Each row below holds a small network's activations on one input, seen along a few directions.
In each table, some parts of the input vary, and every possible input appears once, in random order.
Descriptions start from the smaller parts, as in this example, which fits no table here: line(6) and (point or ring(11) or (values(3) and ring(5))).
Shared parts are said once, and a part with two or three values counts as separate values.
In the rows, zero is written as 128.

Other details of the inputs vary at random and push rows far along three fixed directions, the same in every table; ignore that.

Rows:
r1: [122 148 142 158 134 149  91 146 138 126  65 138 160]
r2: [154 168 113 159 131 127 106 164 192 111  89  78 125]
r3: [185 134 167  85  86 188  54 146 125 135  77 118  94]
r4: [131 172 157 118 144 162 133 171 165 102 107 148 141]
r5: [155 138 126 138  80  84 130  82  97 148 155 115  98]
r6: [125 124  76 147  97  97 130  82 115 147 158  96 127]
r7: [112 160 117 149 123 120 171 110 110 152 168 164 122]
r8: [ 78 121 108 173 231  72 175 126 172 120 167 101 176]
r9: [121 124  87 127  92  84 130  77 105 143 160  91 128]
r10: [162 133 137 156 111 104  69 129 128 114  62  68 149]
r11: [122 132 149  95 120 182 146 109  64 155 177 205  65]
r12: [153 164 195  85 138 201 135 169 120 122  88 209 116]
r13: [167  98 109 122  65 129  71 127 148 113  84  43 134]
r14: [ 96 116 146 140 173 100 144  93 112 154 159 134 134]
r15: [135 136 129 106 153 153 139 171 165 134  81 150 182]
r16: [132 144 134 158 128 119  78 140 145 109  69  96 164]
r17: [104  85 109 113 144 117 167 136 116 113 164 149 108]
r18: [165  92 112 131  92 123  70 155 172 116  98  45 128]
r19: [119 145 203 107 151 217 106 142 105 186  78 197 134]
r20: [ 92 158 127 135 172 112 192 144 140  96 178 172 121]
r21: [148 160 153 127 150 151 142 172 170 129  93 157 170]
r22: [ 88 103  67 158 139 108 173 133 149 103 172  99 147]
r23: [177  73 137  92  40 124  70  85  61 152 134 105  54]
r24: [118 136 169 111 136 139 137  98  19 138 144 206 120]
r25: [ 94 112 131 104 182 167 173 211 186  92  91 171 189]
r26: [ 99 103 101 138 143 134 164 152 122 123 190 132 118]
r27: [166 119 120 124 137 127  87 147 184 102  95  97 109]
r28: [ 70 122 108 177 192  72 157 105 177 126 155  79 155]
r29: [158 103 101 134  94  78  98  74 121 112 168  70  67]
r30: [104 126 104 114 134 101 166 113 116 141 158 151 145]
r31: [123 154 124 135 100 100 145  94 106 146 163 136 116]
r32: [122  92 139  79  80 155 148  91  50 134 150 176 102]
Each input here is: line(4) and (values(2) or ring(6)).
The inputs of r27 and r29 match in every part but the line(4) part. If r17 is changed in the same way as r27 into r29, which row does it become? -> r23
Which other rows agree with r7 in the line(4) part? List them by row number. -> r1, r2, r6, r11, r19, r22, r26

Rows:
r33: [134 141 142 117 123 151 121 149 132 124  90 149 158]
r34: [143 141 159 103 139 181 124 188 154 111  93 169 136]
r35: [120 151 194  67 129 209 143 158  82 152 101 250 150]
r36: [ 51 146 111 167 212  86 209 123 128 109 204 168 152]
r37: [142  77  94 140 131 122  84 180 197 118  62  44 195]
r38: [ 73 144 134 143 174 104 192  98  92 139 201 182 123]
r39: [186 123  92 142  83 107  75 124 176 121 106  32  98]
r40: [133 165 171 132 176 184 102 204 202 141  53 146 183]
r41: [146 143 113 149 128 130  97 173 191 108  58  78 176]
r42: [193 110 111 127  57  94  73  84 113 121 118  56  70]
r43: [ 79 128  56 174 199  57 211 154 207  76 211  94 143]
r44: [119 163 185 116 167 195 117 180 134 135  77 194 165]
r45: [140 129 129 143 112  89 110  71  91 137 141 105 102]
r46: [ 69  82  68 147 159  71 177 123 152  87 212  87 119]
r47: [140 120 133 109  82 139 132  93  61 133 162 156  63]
r48: [123  90 156  94 109 147 123  61  31 168 146 165  85]
r49: [181 119 113 133  49  93  81  69 107 148 108  55  97]
r50: [132 131 142 101  76 146 134  72  54 174 160 173  89]
Describe the family of inputs behind these rows. -> values(3) and (point or line(5))
The inputs of r37 and r46 match in every part but the values(3) part. If r50 is changed in the same way as r37 into r46, which row does it become? -> r39
Which other rows agree with r44 in the values(3) part? List them by row number. -> r36, r38, r40, r45, r48
Which other rows does r35 become when the line(5) part takes its other values? List them by row number. -> r33, r41, r49, r50
